Here are a small network's activations along a few directions, averaged over the inputs that share one value of a field.
Values that are neighbours, or in one group, have similar rows; names and order tell nothing.
(in the rows, 500 means zero)
Strong random noise was added to every row along 2 fixed directions; ignore it. To show where, here is one row again and again, with new noise each time:
[463 511 450 422 500 535 430 388 528 473 393 463]
[382 513 467 448 653 369 356 488 587 534 327 511]
[545 415 574 505 366 760 595 485 485 409 596 483]
[428 432 576 525 585 509 472 599 568 499 479 543]


Sek, 9 values:
t8: [476 427 611 684 639 277 588 869 514 609 616 629]
t4: [534 483 592 645 527 458 569 759 423 558 717 566]
t3: [502 486 472 486 501 506 544 472 575 475 426 520]
t7: [409 522 598 612 684 332 409 718 467 578 600 549]
t5: [444 527 532 468 568 476 416 407 500 528 471 505]
t9: [552 470 529 523 505 452 637 623 572 507 472 554]
t6: [458 394 641 568 552 587 533 660 564 480 573 577]
t2: [503 527 436 519 519 300 555 567 558 566 432 515]
t1: [611 463 560 537 339 745 531 403 356 424 722 446]
The values of Sek form a ring.
Question: List every value one step from t7, in the order listed.
Answer: t4, t1
Question: List every value one step from t2, in the order listed.
Answer: t8, t9

Nam, 11 values:
j5: [441 543 435 339 562 592 270 239 452 422 333 440]
j2: [593 442 434 581 407 465 687 619 511 526 524 589]
j8: [722 490 326 361 101 797 708 256 467 344 413 350]
j6: [424 482 445 387 581 389 500 445 689 519 257 565]
j3: [337 335 805 657 717 567 617 862 701 490 567 647]
j10: [625 494 522 608 389 492 700 726 413 493 692 521]
j4: [732 548 525 575 259 631 719 493 364 460 731 451]
j7: [527 570 521 548 399 636 421 435 289 534 669 421]
j11: [489 379 635 510 416 722 520 442 587 364 560 485]
j1: [472 485 554 586 587 339 489 593 401 618 685 515]
j9: [347 515 574 527 735 426 263 579 512 570 545 550]
The values of Nam form a ring.
Question: List every value one step from j5, in the order listed.
Answer: j11, j9
Question: List every value one step from j1, in the order listed.
Answer: j4, j7
Question: List every value one step from j6, in the order listed.
Answer: j8, j3
